These are the activations of a small neural network, seen along a few directions. Each row is one input.
In each table, some parts of the input vary, and every possible input appears once, in random order.
A made-up example of a description, with smaller parts first: line(4) and (point or ring(9) or (values(2) and ring(5))).
Shared parts are said once, and a part with two or three values counts as separate values.
(in the rows, 128 means zero)

Other details of the inputs shift rows strongly along two fixed directions, in all tables alike. That doesn't count.

Table:
R1: [102 136 143 121  93 136 124 112 113 131 127 139 122]
R2: [167 116 131 125 129 123 128 143 145 117 137 124 145]
R3: [169 118 133 127 136 119 126 141 153 120 138 123 145]
R4: [113 143 136 120 100 133 129 110 103 128 120 143 120]
R5: [165 118 137 129 143 117 127 144 153 124 138 121 143]
R6: [103 135 134 122  96 133 132 108 104 134 127 137 118]
R7: [113 142 136 121  93 138 128 113 105 130 128 141 119]
R8: [166 118 136 129 142 119 126 143 153 116 135 121 138]
R9: [158 107 129 128 126 122 133 145 149 124 146 119 146]
R10: [105 148 151 126 105 135 130 111 111 137 120 141 111]
R11: [ 65 115  67 146 211 120  85 142 115 132  99 107 128]
R12: [106 146 148 124 107 132 132 107 109 135 118 139 109]
R13: [ 75 129  57 153 230 130  97 135 108 140 102 109 125]
R14: [164 116 141 129 136 118 136 142 152 117 133 120 134]
R15: [118 145 140 121 105 133 125 111 111 128 123 143 116]
R16: [155 102 119 127 135 119 132 144 145 117 139 117 144]
R17: [ 68 111  55 145 197 123  83 143 109 135 108 106 142]
R18: [160 108 128 127 124 123 132 143 148 117 143 119 142]
R19: [162 118 140 132 140 122 129 144 156 121 136 118 136]
R20: [104 141 153 127 107 133 130 111 116 137 119 140 110]
R21: [159 114 144 133 137 120 130 140 159 121 135 120 133]
R22: [167 113 128 124 134 118 129 140 144 123 138 118 147]
R23: [113 148 142 121 104 132 126 110 109 136 123 144 120]
R24: [119 159 139 132 124 141 146 104 104 137 118 145 107]
R25: [112 142 133 119 112 129 126 110 107 129 119 142 117]
R26: [ 62 101  61 136 196 116  86 138 113 135 106 102 140]
R27: [172 132 133 138 157 132 143 137 149 130 138 125 134]
R28: [ 99 146 128 131  96 146 146 121 118 135 131 141 110]
R29: [112 146 142 121 113 129 127 109 109 134 120 137 115]
R30: [153 104 130 124 130 120 125 145 154 122 142 115 149]
R31: [ 98 145 126 127  98 143 149 118 115 136 127 138 108]
R32: [ 62 112  54 144 199 122  83 141 105 138 108 105 144]
R33: [109 139 150 126 106 130 134 110 117 129 116 140 108]
R34: [108 149 144 125 110 134 123 111 110 132 120 141 114]
R35: [166 110 125 124 128 120 132 143 146 123 143 116 147]
R36: [166 116 132 126 130 120 129 144 146 124 140 122 149]
R37: [161 112 143 132 137 121 131 142 158 117 133 119 131]
R38: [162 112 146 128 135 117 136 137 156 123 134 117 133]
R39: [166 116 131 127 130 122 127 143 147 121 140 124 148]
R40: [159 110 122 126 129 120 132 142 141 118 138 122 145]
R41: [103 144 126 129  99 146 147 123 119 130 128 141 108]
R42: [106 136 143 117  91 136 126 112 112 127 127 138 118]
R43: [114 162 140 133 126 145 142 104 103 144 123 144 108]
R44: [152 102 127 122 131 117 128 143 149 115 136 118 146]
R45: [103 142 124 128 100 142 151 122 117 130 126 139 109]
R46: [111 146 144 122 109 130 130 110 108 127 117 141 114]
R47: [176 130 132 133 156 127 147 135 147 131 138 119 132]
R48: [ 98 146 129 129  97 146 148 121 117 138 131 140 110]
R49: [117 146 140 117 105 131 128 108 108 135 122 140 118]
R50: [159 107 127 129 128 122 130 146 152 120 146 119 146]
Each input here is: ring(5) and (values(2) or line(8)).
The inputs of R44 and R1 match in every part but the ring(5) part. If R16 is changed in the same way as R44 into R1, which row does it become? -> R50
The inputs of R23 and R25 match in every part but the ring(5) part. If R10 is changed in the same way as R23 into R25, which row does it become? -> R14
Start at R38 and move only the line(8) part, one step at a time. The first step leads to R12. Which rows follow, in order? -> R29, R49, R22, R35, R6, R26
Change only the values(2) part in R28. List by row number the other rows that result. -> R27
Start at R37 and move only the ring(5) part, one step at a time. The first step leads to R33. Which rows follow, in order? -> R38, R20, R21
Change only the values(2) part in R13. List by row number the other rows that result. -> R41

Table:
R51: [160 116 121 135 146 126 122 147 149 121 140 124 146]
R52: [162 123 136 133 154 123 119 141 151 126 134 119 141]
R53: [157 103 126 117 131 107 102 145 140 118 136 119 161]
R54: [ 92 154 127 132 148 135 111 108 100 140 108 136 111]
R55: [ 78 130 128 126 132 125 108 111 108 137 110 129 114]
R56: [ 73 128 132 137 121 135 122 120 120 142 120 128 111]
R57: [ 91 150 104 130 129 144 125 111  95 148 125 136 125]
R58: [140 104 107 137 129 131 145 155 158 127 153 111 145]
R59: [ 77 126 133 131 123 130 124 117 118 136 112 128 107]
R60: [166 129 126 132 160 119 127 142 148 127 133 121 140]
R61: [182 154 199  97  18 140 182  92 111 121 147 162 116]
R62: [155 111 112 130 136 123 127 149 146 122 142 117 147]
R63: [153 114 124 127 140 116 120 148 155 121 136 118 145]
R64: [159 126 125 137 161 122 139 146 154 124 132 118 130]
R65: [ 93 153 114 134 147 140 126 111  98 134 109 142 109]
R66: [ 85 142 100 130 129 141 119 116  97 146 125 134 127]
R67: [160 120 141 135 155 118 119 137 150 133 134 118 141]
R68: [ 76 128 124 130 126 133 121 122 118 130 111 127 107]
R69: [168 126 116 134 155 126 142 144 141 124 135 120 136]
R70: [ 92 153 130 130 147 135 120 108 103 137 105 136 105]
R71: [152 107 139 129 144 114 117 140 155 127 135 115 142]
R72: [162 115 115 133 141 125 127 150 145 125 143 119 148]
R73: [190 178 219 110  23 152 181  90 121 127 150 178 105]
R74: [ 98 153 108 130 133 144 131 108  94 148 123 138 121]
R75: [ 86 127 128 116 119 124  88 112  94 131 113 133 133]
R76: [143 105 120 131 141 117 135 155 163 117 133 112 135]
R77: [ 87 128 107 119 110 127  98 115  84 132 119 135 138]
R78: [ 75 132  96 126 122 136 130 117 102 135 118 128 117]
R79: [ 84 127 111 121 117 128  92 114  89 128 115 138 136]
R80: [153 107 122 130 134 121 136 146 156 110 133 120 136]
R81: [ 77 134  97 124 122 136 124 114  99 138 120 130 123]
R82: [156  96 140 119 136 105  99 138 142 123 135 115 159]
R83: [ 80 137  99 126 122 139 120 115  99 142 125 132 126]
R84: [ 92 152 116 135 134 143 116 111  98 138 116 143 118]
R85: [173 159 209 108  15 147 168 100 128 121 151 170 112]
R86: [ 96 157 125 129 140 133 126 112 103 138 108 139 108]
R87: [153 110 132 128 144 118 116 144 155 120 134 116 142]
R88: [160 122 109 138 158 131 150 144 147 129 144 115 138]
R89: [159 120 142 140 162 120 136 138 155 129 131 115 127]
R90: [164 123 114 140 156 129 147 147 147 124 139 117 133]
R91: [ 82 126  98 117 114 129 100 114  84 139 123 132 144]
R92: [ 75 131 105 133 115 138 132 125 107 131 118 130 110]
R93: [146 102 108 130 130 126 148 152 157 122 146 112 141]
R94: [159 157 213 113   6 146 180 110 142 126 154 163 103]
R95: [ 87 144 130 130 131 135 105 113 104 138 113 135 116]
R96: [165 123 141 135 163 117 124 134 149 132 132 118 137]
R97: [163 108 136 121 149 109 121 135 142 110 122 114 139]
R98: [142 105 118 140 132 130 137 156 163 118 145 118 139]
R99: [ 77 136 115 125 125 127 120 119 110 129 107 131 110]
R100: [166 124 117 134 144 128 131 145 142 128 143 121 146]
R101: [ 79 135 109 128 126 134 115 115 103 127 113 136 116]
R102: [154 108 111 127 136 120 131 148 147 117 139 115 144]
R103: [163 128 128 132 149 120 124 144 150 128 136 121 143]
R104: [ 82 133 106 128 116 134 128 119 102 128 114 131 112]
R105: [ 87 137 114 121 137 120 111 110  92 126 100 131 116]
R106: [ 80 132 126 125 126 130 116 116 112 127 107 129 108]
R107: [162 104 141 124 151 104 121 132 143 118 123 112 139]
R108: [150 101 139 128 142 112 128 142 160 120 129 112 134]
R109: [157 111 139 134 152 115 115 142 154 130 135 115 143]
R110: [140 104 131 137 137 126 130 154 165 121 140 113 135]
R111: [ 75 135 110 137 106 144 133 127 110 137 128 132 113]
R112: [163 122 141 133 165 116 130 135 151 129 127 118 131]
R113: [168 126 113 135 156 126 134 144 140 127 139 120 143]
R114: [161 123 121 142 161 130 142 144 152 120 135 122 131]
R115: [159 122 134 138 165 124 134 143 155 122 130 115 128]
R116: [167 108 117 123 140 114 133 140 132 112 131 116 144]
R117: [167 159 210 102  18 136 169 101 132 121 144 164 107]
R118: [ 84 147 118 130 131 132 108 117 103 139 114 136 119]
R119: [ 76 130 112 134 118 138 129 122 114 127 115 135 109]
R120: [ 89 134 109 125 137 128 114 108  89 122 103 135 117]
R121: [167 126 115 130 152 129 148 139 143 130 140 121 140]
R122: [165 155 217 103  22 138 163  97 131 119 142 161 104]
What is each input in this table made of? -> line(6) and (values(2) or line(10))
The inputs of R96 and R60 match in every part but the line(6) part. If R59 is changed in the same way as R96 into R60, which row does it become? -> R76
Start at R115 and move only the line(10) part, one step at a time. The first step leads to R70. Which rows follow, in order? -> R54, R52, R95, R87, R122, R106, R68, R110
List by row number the other rows that have the line(6) part in common with R92. -> R62, R69, R72, R77, R90, R100, R102, R104, R111, R113, R116
Change only the values(2) part in R97. List by row number the other rows that result. -> R75

Table:
R123: [134 150 153 121 110 131 153 107 114 134 121 139 107]
R124: [ 79 130 123 130 117 134  99 120 108 142 126 130 128]
R125: [196 137 165 114  99 125 160 118 139 126 146 138 134]
R126: [155 127 127 137 154 126 118 145 145 139 141 118 147]
R127: [172 106 133 136 155 112 138 153 168 104 129 116 131]
R128: [135 121 135 119 104 122 113 129 125 115 129 133 137]
R129: [181 116 124 137 164 121 132 149 152 111 136 118 143]
R130: [ 99 129  87 144 124 147 139 147 134 138 144 127 131]
R131: [142 127 132 118 115 126 131 115 117 131 132 128 136]
R132: [188 127 139 122  68 141 175 148 158 105 161 139 136]
R133: [126 140 114 130 148 126 110 128 111 127 118 130 134]
R134: [144 102 117 148 180 117 125 160 175 126 132 103 132]
R135: [162 132 132 130 153 123 134 140 147 116 124 125 127]
R136: [111 173 150 119  92 144 131  91  88 135 112 161 105]
R137: [169 110 125 134 152 123 115 148 160 131 150 113 157]
R138: [ 59 126 116 122 119 123 112 108  92 133 105 127 114]
R139: [115 136 156 108  64 130 133  99  98 131 130 145 119]
R140: [164  96 126 134 160 111 146 148 163 114 130 105 131]
R141: [ 79 148 166 122  68 141 126 102 107 140 123 146 106]
R142: [ 13 135  41 141 207 126  61 114  66 141  82 121 126]
R143: [ 71 155 122 142 142 146 116 111  94 150 117 137 108]
R144: [107  95  41 140 179 128 132 164 134 124 133  98 149]
R145: [124 132 111 127 148 123 121 120 106 136 122 124 135]
R146: [ 96 131 112 125 130 130 107 120 103 126 114 138 127]
R147: [ 85 148 167 119  65 139 126 103 109 141 126 150 108]
R148: [175 118 171 111  78 117 139 136 153 106 141 137 135]
R149: [ 84 117 115 118 122 119 115 120 107 131 113 123 124]
R150: [147  89 107 128 164 105 106 162 162 105 127 104 150]
R151: [ 89 155 158 122  74 150 126  97  98 146 128 154 110]
R152: [172 136 175 129 102 135 161 131 165 127 148 134 119]
R153: [154 117 113 145 189 120 124 156 165 134 134 106 140]
R154: [ 94 124 111 121 128 128 119 113  99 134 117 129 127]
R155: [157 115 133 127 141 122 152 134 150 120 130 116 124]
R156: [193 132 167 119  98 129 165 121 141 123 145 134 127]
R157: [119 158 163 120  87 143 150 104 114 123 116 152  94]
R158: [117 118  83 150 210 125  98 147 136 143 124 108 149]
The inputs of R129 and R143 match in every part but one. If R127 is changed in the same way as R129 into R143, which row does it become? -> R134
What is each input in this table made of? -> values(3) and (point or line(11))
Change only the values(3) part in R126. List by row number the other rows that result. -> R133, R145

Table:
R159: [ 50 117  87 119 170 114  54 116  81 128  98 118 140]
R160: [228 166 207 108  46 145 189 103 143 130 168 152 126]
R161: [138 163 164 112  32 152 174  98  94 137 149 166 114]
R162: [ 57 133  94 150 197 125 107 116  99 141  85 118  97]
R163: [147 177 201 119 107 139 151 104 131 139 121 153  92]
R164: [172  86 112 142 152 125 155 166 179 117 157 108 145]
R165: [ 50 138 147 116  83 136 113  94  93 132 109 133  97]
R166: [ 61 122  87 129 141 131 123 131 119 123 108 126 113]
R167: [161  40  98 141 230  86  78 188 196 103 130  73 176]
R168: [246  81 126 152 197 107 157 189 226 110 163  81 163]
R169: [ 72 156  86 149 210 127  80 106  82 147  87 132 124]
R170: [167  64  90 142 177  96 114 196 208 117 150  90 169]
R171: [138 155 165 136  69 155 170 122 136 127 141 153  99]
R172: [ 81 168 115 134  96 162 134  99  71 145 115 152 110]
R173: [181 126 175 109  32 132 148 125 134 129 158 158 146]
R174: [224 142 176 110 109 117 160 127 149 121 146 136 137]
R175: [ 58 125  54 126 165 131  98 125  83 125 105 121 132]
R176: [ 73 143 120 109  92 124 100 101  81 132 115 135 125]
What is each input in this table made of? -> values(2) and line(9)
The inputs of R172 and R173 match in every part but the line(9) part. If R171 is changed in the same way as R172 into R173, which row does it become? -> R170
